Here are a small network's activations along a few directions, averaged over the inputs that share one value of a field.
Values that are neighbours, or in one group, have similar rows; names and order tell nothing.
In the rows, zero is written as 500.
Random noise pushes rows far along 5 fixed directions. That doesn't count. These rows show it; they differ only by the noise:
[409 687 203 516 606 690 546 604 746 379 368 670 449 559 529 563]
[708 418 735 703 273 229 473 376 498 487 546 795 598 608 462 521]
[454 548 237 612 684 980 792 638 621 405 711 627 584 693 719 294]
[583 383 625 528 327 350 337 383 562 464 390 685 467 577 369 682]
[520 340 519 383 377 431 276 385 649 341 175 732 313 503 343 781]
[531 336 686 520 332 450 322 381 446 635 582 439 532 672 346 677]
[499 660 437 544 551 543 767 559 485 500 423 593 388 508 703 407]


Field Von:
c5: [523 434 661 488 424 319 568 433 357 564 545 221 460 540 530 427]
c9: [402 588 449 445 594 526 436 453 354 596 439 303 432 326 574 519]
c11: [406 524 482 390 560 592 487 462 328 713 385 246 288 434 543 706]
c15: [507 510 530 444 532 459 551 502 475 452 317 771 380 422 587 549]
c3: [415 443 402 330 652 588 418 604 506 395 524 388 521 424 428 465]
c10: [560 139 541 443 515 669 415 369 523 261 352 805 377 422 600 521]
c16: [475 587 550 429 468 469 417 537 516 617 513 462 477 543 358 526]
c13: [569 351 587 642 483 605 439 406 435 614 802 542 770 529 481 480]
c8: [523 273 653 587 545 693 412 487 367 563 956 478 745 599 476 316]
c4: [373 365 413 310 555 920 628 544 450 534 634 172 441 656 480 443]
c1: [471 518 438 620 523 681 417 600 648 520 792 442 737 772 418 416]
c2: [377 713 207 525 524 448 164 622 781 423 505 304 700 467 212 685]
c17: [589 571 427 482 533 399 598 594 646 266 430 675 557 382 451 386]
c14: [335 522 369 473 631 840 656 581 444 618 610 308 420 655 596 463]
c6: [616 280 652 544 424 418 351 387 410 545 690 411 710 480 402 414]
c7: [528 182 501 607 492 581 204 442 595 480 807 483 777 568 348 467]
c12: [706 253 586 567 358 452 554 454 616 205 606 695 708 542 456 400]
Von is arranged as a ring.
Name the neighbours of c12, in listed order.
Answer: c5, c17
Name the neighbours of c15, in listed order.
Answer: c11, c14
Name the neighbours of c13, in listed order.
Answer: c9, c10
Name the neighbours of c1, in listed order.
Answer: c16, c4
